A small network was shown many inputs. Here are its activations along a few directions, one row for each input.
Each table varies a few parts of the input and shows all the possible inputs, shuffled.
Descriptions start from the smaller parts, as in this example, which fits no table here: one of 6 places along a line, together with either a single point or one of 9 places around a ring or (one of 2 separate values, together with one of 8 places around a ring).
Shared parts are said once, and a part with two or three values counts as separate values.

A family of inputs:
R1: [  0   2 -17  17  13 -27  20  -5 -24 -14 -27]
R2: [-19 -21  -1 -22  15  24 -37  11   5 -12  14]
R3: [-23  -1 -11  32   4 -19   3  20  -1  -6 -32]
R4: [ 20  33  -4  -9  -7  -2 -12 -18  35 -15 -10]
R5: [ 34  33   2  -8 -17  -2  -6 -26   4 -17  -3]
R6: [-16  -4   3  42   4 -15  11  13 -18  -5 -29]
R7: [ -2  -3  -1  34  10 -20  19   1 -29 -10 -28]
R8: [-11 -25  10 -15  12  32 -30   5 -15 -12  15]
R9: [  9  37  16   8 -16   3 -23  -1  31 -11   3]
R10: [ 29  32  21   6 -20   6  -9 -21  -3 -14  -1]
R11: [-11 -19 -21 -33  20  15 -23 -13  10 -17   7]
R12: [-22 -27  -1  16 -15 -40  75  44   5  49   0]
R13: [-15   2 -26  12  11 -24  13   2   4 -12 -39]
R14: [ 18  27  14  -6 -23   7  39  12  29  66  38]
R15: [ 12  35  28  15 -21   9 -16 -10   9 -11   2]
R16: [-11 -49   4 -41   1   7  10  14   2  75  51]
R17: [  5 -28   1 -18  14  28 -19 -10 -26 -15  19]
R18: [  5 -23 -17 -29  15  19 -16 -18 -17 -18  20]
Describe the family of inputs behind these rows.
Answer: one of 3 separate values, together with either a single point or one of 5 places around a ring
Which other rows agree with R14 in the choice among 3 separate values? List them by row number.
Answer: R4, R5, R9, R10, R15

A family of inputs:
R19: [-17   7   5  56  -3 -37  64  38  -9  27 -21]
R20: [ -5  -3  14 -20  -8  13  -1  10  26  30  19]
R21: [-14  -8   1  14  10  11 -23   0 -27 -41 -24]
R22: [ 26  33  15  16 -19   5  -9 -14  -7 -16  -7]
R23: [-17  21   4  22  -7  -6 -31   8  16 -29 -19]
R24: [ 32  13  -9 -13   9   5 -13 -31 -17 -43  -3]
R25: [  1  22  24   9 -17   9 -12   8  19   5   3]
R26: [ -6 -11 -20 -16  23   7 -21 -14 -17 -55 -21]
R27: [  4  37  13  20 -23   4 -18  -2  21 -16 -15]
R28: [ -4   1  -6 -34  -1  16  -2   7  26  32  29]
R29: [ 11  -6  17 -18 -10  13   7  -8  -1  26  28]
R30: [ 10 -20  -5 -28   7  11  -2 -17 -18  17  37]
R31: [-15 -44 -23 -26  19  17 -13   2 -14  11  17]
R32: [ 13  31 -13 -10  -4   9 -12 -22  38 -30 -12]
R33: [ 18   1  20   8  -1   9  -8 -13 -29  -6  11]
R34: [  9 -24  12 -14   3  11   1 -14 -21  16  28]
R35: [ 12  -2  -5 -34  -4  14   5 -12   2  27  36]
R36: [ -7  15 -21 -11  11  -5 -25 -12  31 -42 -16]
R37: [-19 -49  -3 -10  17  20 -11   6 -17   8   6]
R38: [-12 -29 -17  -4 -14 -42  66  34   0  50   4]
R39: [ 24  17  13  15  -5   3 -14 -17 -29 -27  -5]
R40: [-18   2  14  13   1   0 -24  19  15  -5  -1]
R41: [  5  16 -34  17   9 -57  33 -19   5   0 -57]
R42: [-22 -23   7 -12   9   7 -15  23  22  21  14]
R43: [-10  26  -6  61  -1 -41  45  18 -11  17 -45]
R44: [-16 -26   5   9  15  16 -19   5 -26 -18  -9]
R45: [ 21  17  24   6 -15   9  -3  -9  -7   4  10]
R46: [ 35  29 -10 -12  -4   9  -6 -31   7 -31  -5]
R47: [-19 -25  -2  25 -10 -37  77  38  -3  43  -3]
R48: [-18 -18 -15 -29  14   8 -16  18  23  24  23]
Changing only one part turns R47 into R19. The same change can be made to R29. Which row results?
Answer: R45
Describe the family of inputs behind these rows.
Answer: one of 5 places along a line, together with either a single point or one of 5 places around a ring
Which other rows does R23 become when the place on the ring of 5 takes its other values? List them by row number.
Answer: R21, R22, R27, R39
Start at R24 and move only the place on the line of 5, one step at a time. The first step leads to R39. Which rows follow, in order?
Answer: R33, R34, R30

A family of inputs:
R49: [ -2  27  -6  46 -16 -53  60  20   4  27 -32]
R50: [ -1 -20  -2  48   9 -40  63  15 -52   7 -38]
R51: [ 36  40   6 -27  -3  37 -60 -46  14 -56   4]
R52: [-45 -47 -20 -28  23   9  -7  36  16  28  26]
R53: [  8  39  14  49 -32 -44  65  22   4  44 -20]
R54: [ 45  53  24 -18 -18  41 -50 -39  16 -51  19]
R55: [ 27   0   1 -15  18  44 -60 -54 -51 -73  -2]
R56: [-38  -3 -21  49   6 -45  40  34  12   2 -48]
R57: [ 14  -3  27 -20 -24  13  26   7  20  73  52]
R58: [ -3 -73  -2 -24  19  13  18   3 -58  30  40]
R59: [-27 -40 -10 -30   3   2   2  28  18  34  27]
R60: [  3 -19   1 -32  -4   8  19  12  18  61  43]
R61: [ -1  15  -5 -19  23  36 -88 -29  16 -68 -14]
R62: [-26   6 -11  48  -9 -53  49  29   9  11 -46]
R63: [ 12  24   4 -26   4  32 -78 -38  14 -67 -10]
Describe the family of inputs behind these rows.
Answer: one of 3 separate values, together with either a single point or one of 4 places along a line
Changing only the choice among 3 separate values turns R51 into R60. The same change can be made to R63. Which row results?
Answer: R59
Which other rows does R56 become when the choice among 3 separate values takes its other values? List them by row number.
Answer: R52, R61

A family of inputs:
R64: [-28 -61  -8  -4   5 -32  37  31 -20  55  15]
R65: [-18   6  -6  54  -2 -41  61  21  -1  29 -51]
R66: [ 59  39   9 -42 -10  25 -36 -60  10 -14  25]
R67: [-11 -10   6  43 -16 -49  62  20  -9   5 -50]
R68: [ 31  32  47 -12 -28  53 -68 -24   7  -8  28]
R69: [ 36  42  -6 -52 -14  23 -47 -51  41 -13  13]
R70: [-19  23 -10  21  12  -5 -57  12  38 -63 -34]
R71: [-37 -52 -20  -1  24 -22  26  34 -18  77  16]
R72: [ 10 -43   9 -27  27  53 -28 -17 -43 -27  34]
R73: [ 12  33 -40  -6  16 -13 -36 -25   7 -71 -46]
R74: [-40 -31  -3 -44  25  39 -51  14  34 -22  21]
R75: [ 12  12  17  10 -39 -32  72  31  15  37  18]
R76: [ 12  28   8  38  11   1 -30 -32 -49 -73 -26]
R77: [ 55  34  41 -13 -16  40 -48 -48 -10 -12  36]
R78: [  2  35  24 -29 -17  28 -64 -14  66  -4  21]
R79: [ -5  23  11  40  -3  15 -54  -3 -27 -71 -28]
R80: [ 23  33 -21   8  21 -13 -21 -38 -30 -73 -38]
R81: [-17  -2   1  52 -10 -47  60  16  -7  10 -54]
R82: [ 15 -39 -27 -48  27  38 -18 -34 -22 -32  26]
R83: [-24 -67  -4 -11   1 -34  38  32 -22  48  17]
R84: [ -7 -31 -41 -60  21  35 -29 -26  11 -31  15]
R85: [  7  18  13  18 -36 -30  71  30  20  43  16]
R86: [-24   6 -11  59   9 -36  52  22  -3  36 -55]
R87: [  5  31   5  18 -26 -21  67  33  28  59  20]
R88: [ -1  31   0  23 -14 -16  61  35  25  68  18]
R89: [-32 -54 -15  -5  15 -25  33  33 -18  71  18]
R90: [-14 -37  20 -30  18  65 -50   9 -24 -25  27]
Describe the family of inputs behind these rows.
Answer: one of 3 separate values, together with either one of 4 places along a line or one of 5 places around a ring
Changing only the choice among 3 separate values turns R71 into R86. The same change can be made to R82. Which row results?
Answer: R80
Start at R80 and move only the place on the ring of 5, one step at a time. The first step leads to R76. Which rows follow, in order?
Answer: R79, R70, R73
